These are the activations of a small neural network, seen along a few directions. Each row is one input.
In each table, some parts of the input vary, and every possible input appears once, in random order.
A made-up example of a description, with smaller parts first: line(6) and (point or ring(9) or (values(2) and ring(8))).
Shared parts are said once, and a part with two or three values counts as separate values.

Other details of the inputs shift rows strongly along two fixed directions, in all tables alike. That doesn't count.

Table:
r1: [ -5   7 -23   0  -2  -3   3   0  14   4  -3]
r2: [ 6 14 -8 24 17 13 -4  6 29  2 -1]
r3: [  3   0  23   2 -13   2   2  -4 -15  -4  10]
r4: [  8   1 -31  17   8  -3  -6  11  30  22  -5]
r5: [ 8  1 18 22  0 12 -1  4  3  3  7]
r6: [ -2  -4  28  -5   3   0  -2  -1 -21 -16   3]
r7: [ 10  -3 -32  13   0   4   2  11  27  10  -5]
r8: [  0  -7 -45 -14 -11 -28   6  14  12  18  -8]
r9: [-7  9  7 -1 -6 -3 -1 -8 -6  0  6]
r10: [  4  -9  10  -4  -2   1  -4 -10  -8  -5  -9]
r11: [  1  -4  20   9   3  23 -11  -1   1  -7   5]
r12: [-7 10  8 -1 -5 -5 -1 -6 -5  1  4]
r13: [ -2  -2 -11 -21  -3 -10   2  -2 -19   4  -8]
r14: [ -6   8  22  -1 -12   5   8  -5 -15 -14   8]
r15: [ -2  -9 -23  -1   5   5  -6  10  16   8  -7]
r16: [ -8 -14 -50 -24   8 -27  10   2  14  13 -10]
r17: [ -8   4 -15 -19 -15 -18   0  -9  -7   3   3]
r18: [-3 10  6 -3 -5 -2  6  3 -3 -9  3]
r19: [ -4   8 -10  -3  -7   0   1  -6   5  -3   2]
r20: [ 8  4 25 12 -1  5 -1  5 -4 -2  8]
r21: [ -4  -3   3 -31 -14 -10   2 -13 -35  -6   1]
r22: [-10  -3 -19 -33 -26 -27  16   3 -18  -1  -1]
r23: [  7  -8 -19  -2  11  -9  -4   6  16   8 -18]
r24: [ -7   6  21 -19 -16 -19   1  -5 -26  -4  10]
r25: [ 6  4 21 15 -2 11 -7 -6 -2  2 11]
r26: [  0  -8 -53 -22   0 -17   2   4   4  17 -16]
r27: [-12  12  19 -21 -14 -18   1  -9 -24  -9   8]
r28: [  1   6  24  -2  -9   1   7   3 -15 -11   7]
r29: [ 11  -3  -3  39  28  36 -15  15  39  10  -5]
r30: [ 18  -6   2  42  29  26 -12   7  34  11 -17]
r31: [  4  -2  49  15  15  28   0 -20 -11 -14  16]
r32: [ -8  -7  18 -12   5   0   9 -14 -15  -8   8]
r33: [  9 -12 -29  13  13   1  -6   6  27  14 -21]
r34: [ -1   5 -10  -1  -9   0   5  -1   4  -5   2]
r35: [-17  -7 -14 -48 -16 -29   3   5 -20  -4  -4]
r36: [ -2  -1 -13  -8 -12 -11  10   8  -2   1  -2]
r37: [  0  -8 -20  -5  19  -8   4   2  17   6  -4]
r38: [  3   8  47  22   0  19  -6  -8 -12  -4  15]
r39: [ -1 -14 -17  -9  -3  -8  -2   0  -3  -5  -4]
r40: [ 23   4  -6  38  35  32 -13  11  30  13  -8]
r41: [ -8  -8  18  -7  -2  -4   1  -2 -22 -13   1]
r42: [ -1  13  42  17  -1  21   4  -4 -11 -15  10]
r43: [-2 14 14 18  6 15 -1 -3  8 -5  4]
r44: [ -3 -10   5   0   1   0  -1   0 -10  -9   0]
Each input here is: line(4) and (values(5) or ring(6)).
The inputs of r25 and r4 match in every part but the line(4) part. If r31 is changed in the same way as r25 into r4, which row does it become?
Answer: r16
The inputs of r27 and r17 match in every part but the line(4) part. If r20 is changed in the same way as r27 into r17, which row does it become?
Answer: r3
Change only the values(5) part in r13. List by row number the other rows that result.
Answer: r16, r29, r30, r41
Start at r8 and move only the ring(6) part, one step at a time. The first step leads to r36. Which rows follow, in order?
Answer: r42, r43, r12, r4
Change only the line(4) part in r22. List by row number the other rows that result.
Answer: r7, r28, r36
Change only the line(4) part in r1. List by row number the other rows that result.
Answer: r2, r19, r43

Table:
r45: [  0  10 -34  10   8  -3   7  15  39  13   2]
r46: [ 2 22 23 32 20 19  2 -1 26 -7 15]
r47: [ -4 -10  14  -5   3  14  -6 -11 -10   0   2]
r48: [-17   8   5 -43 -14 -23   3 -23 -37 -12  -1]
r49: [ 10  16 -24  43  12  17  -7  21  48   9  -9]
r50: [  2  11  60   5  13  24   7  -7 -19 -15  11]
r51: [ -8 -16  26 -36 -13 -50 -14  -5 -38  20   0]
r52: [ -1 -17  -8 -22  -4 -14   5  18  -5  -7  -1]
r53: [  2  -4 -42 -21  -7 -20   1  20  -3   7 -14]
r54: [ 24   5  19  39  12  39 -18   9   9   4  -3]
r55: [ 13  11 -21  41  14  13   2  23  54  10  -7]
r56: [ -3   5 -36  12   5  -4   9  10  31  14   4]
r57: [ 10  -6  11   7   0   5   6   7 -15  -3   1]
r58: [ 11   3  59  15  -8  24  -7 -17 -30 -16   2]
r59: [13  3 20 37 30 33  3 -1 13  4  2]
r60: [ 20  -7 -36  14  15   4   1  26  32  14 -12]
r61: [-10  -9  -9 -16  -2 -14  -2   8  -5 -10 -14]
r62: [ -2  -1 -41 -18  -5 -25   3  12   3   3 -25]
r63: [  9   1  60  15  -4  21   2 -17 -32 -17   4]
r64: [ -9  -7   9 -33 -22 -28  18  -7 -40 -13  -8]
r65: [-12 -10  -7 -25  -1  -9  -4 -19 -11  -4   0]
r66: [ -5  14 -37  10   6   0  -1  14  32  13   0]
r67: [  3 -16  27   8   0  10  -1  -7 -12 -13  -1]
r68: [ -5 -17 -32 -22  -1 -25   8  17  14  -1 -19]
r69: [  1 -23 -41 -26 -15 -18  -4   9  -4  10  -8]
r70: [-13  23  18   3   1   1   1  -8  -7 -13  15]
r71: [  0   6 -39   5  -6   0   0   2  28  20   2]
r72: [-25  -6   9 -46 -10 -19   4  -6 -35 -14   2]
r73: [  7  12  59  15  -3  27  -9 -11 -25 -16  -3]
r74: [ -5  -2 -36   7  28   4  -9   5  32   6  -9]
r75: [ -2 -10 -41 -23  -3 -18  11  -8   0  14  -8]
r76: [  8  -2 -37  16  -5  -6   6  23  28  13   2]
r77: [  9 -12 -42 -19 -17 -17  -3   7  -6  14 -11]
r78: [-10   1 -38 -22 -18 -23  13  -4   7  13   7]
r79: [ -1   9 -38   7   1  -5  -3  -6  29  14   3]
r80: [  2   5  17   0   5   8  -4 -25 -13  -5   4]
r81: [  7  10  53  15 -24  23  -5  -5 -24 -13  23]
r82: [-13 -12   7 -41 -26 -16  -3   1 -41 -11  -1]
r83: [ -8  -2   6 -32 -41 -26  12  -4 -35  -8  16]
r84: [27 -5 21 40 13 34 -8  4  6  3  5]
r85: [ -8  -8  14  -2  17   2   4 -11  -4 -10   6]
r86: [ 9 10 25 47  6 22  4  8 20 -4  6]
r87: [-12 -16  -7 -21   3 -11  10  -2 -11  -2   0]
r88: [ 11 -21 -34  13  14   2  -1  21  25  10  -8]
r89: [-25  19   4 -39 -27 -25   5 -18 -30 -11  12]
r90: [ -8 -22   7 -37 -25 -21   6  -4 -42 -12   6]
r91: [-10   1  21  -2  12  13 -11 -16  -6 -10   2]
r92: [ -7   4  56   3  20  18   1 -12 -10 -23  12]
r93: [ -5  -8  20  -1  12   8   0 -21 -10 -10  10]
r94: [ -4   3 -32 -21 -22 -26  12  23   7   4   4]
r95: [ -1  -6  12   6   1  11 -12   1  -2  -7 -12]
r96: [  1   6  28  13 -19   3   6  -7 -10 -10  10]
r97: [ -8   2 -39 -25   4 -18   5   4   1   9 -13]
r98: [ -1  -7 -36   4  17  12 -11   6  29  16 -14]
r99: [ -6  16  52  10  -6  12   4 -27 -20 -17  27]
r100: [-12   5  -8 -35 -12 -14   3 -10 -26   2  -7]
r101: [ -9   8  -8 -19 -28 -17   4  12 -16  -6   8]
r102: [ 13  -4 -32 -15   0 -51 -16   4  -1  43 -17]
r103: [ 13   4  18  32  26  26  -4 -20  12  -2   6]
r104: [ -6 -22 -33 -17  -3 -24  10  10   5   1 -17]
r105: [-10  18  53  14   1  10   9 -18 -19 -20  25]
r106: [-23  15   5 -38 -33 -19   7 -11 -32  -5  10]
r107: [ 22   7  25  45  28  33  -2  14  29  -3 -10]
r108: [  3   7 -39  10  27   1  -5   3  31   9 -13]
r109: [ 10  19  24  41  -3  31 -11   4  20  -1   0]
r110: [ -9 -18 -10 -25  -3  -9   6 -11 -12   0   2]
r111: [ 15   3  16  30  16  34  -9 -11  10   8   2]
r112: [ 16   8 -23  35  44  19  -3   7  52  10  -8]
r113: [-16   0   5 -39  -8 -29  18 -20 -37 -12   4]
r114: [ 17  16  49  48   9   7 -19   1  13  26  13]
r115: [  8 -13 -39  10  14   4 -10  26  28   9 -12]
r116: [ 18   6 -21  44   1  21  -9   9  45  16  -6]
r117: [-11 -13 -33 -30   8 -19   9  10  14   6  -8]
r118: [  3 -13  27   7  -4  13 -10  -8 -12 -10  -4]
r119: [  2  17  52  12 -22  23  -7   0 -24 -14  19]
The inputs of r76 and r88 match in every part but one. If r46 is changed in the same way as r76 into r88, which row does it become?
Answer: r92
What do these inputs look like to the network?
Answer: values(3) and (point or (line(4) and ring(6)))
Change only the line(4) part in r66. List by row number the other rows that result.
Answer: r49, r70, r101
Start at r50 and move only the ring(6) part, one step at a time. The first step leads to r97. Which rows follow, in order?
Answer: r100, r111, r75, r59
Change only the line(4) part in r45. List by row number the other rows that result.
Answer: r46, r55, r94

Table:
r120: [11  6 10 18  9  5 -5  7  6 10 -7]
r121: [  8 -11 -40  -2  -7  -9  -4  22  16  15 -11]
r122: [ -4   0 -14 -15 -18  -7  13   4  -6  -5  -3]
r123: [ -2  11  32   3   4   0   8  -2 -10  -6   5]
r124: [-18 -10   0 -35   5  -6  -1  -8  -7  -4 -10]
r125: [  7 -30  -5 -17  -1 -22   3 -12  -8   5  -4]
r126: [ -4  10 -10   2   7  -8  -2  -7  12   9   6]
r127: [ 7  0 -7 30 16 18 -2 20 34 -2  2]
r128: [ -7   9 -14   3   2   0   2  -7  13   1   8]
r129: [  5  10   8  16   7   6 -14  -8   5  10   4]
r130: [-12   8  15 -20 -24  -1   5 -17 -27 -13  13]
r131: [13  7 37 29 -1 29 -8 -6 -5 -2  8]
r132: [ -7  -2  22 -22 -17 -20  -2   6 -31  -6   2]
r133: [ -4   3 -44   1   1 -12   8   5  27   7  -3]
r134: [12  6 -9 35  7 28 -3  4 30  2  2]
r135: [  7   1  29  26   0  30  -4  10   3 -15   9]
r136: [  4  -3  24 -15  18  14  -1 -10 -25 -20   1]
r137: [ -8   7  -8 -12  -4 -21   7  -4   0   3   3]
r138: [15  6 38 28  1 30 -4  2 -5  0  3]
r139: [  0 -19 -41  -4  12  -7 -10   3  14   2 -31]
r140: [ -3   6 -12   6   3  -1  12   7  15  -2  -2]
r141: [ 0  0 -9  2  6 -9  0 17 16  4  0]
r142: [-10 -26 -13 -23   9  -7   6  -4 -22   4  -4]
r143: [ -3   4  -6 -14 -11 -22  -2  -4 -11   7  -3]
r144: [ -7   6  19 -22 -25  -6  -2 -16 -33  -3  10]
What do these inputs look like to the network?
Answer: values(5) or (line(4) and ring(5))
What sort of input is r138?
Answer: line(4) and ring(5)
Change only the ring(5) part in r131. List by row number the other rows that result.
Answer: r133, r134, r137, r143
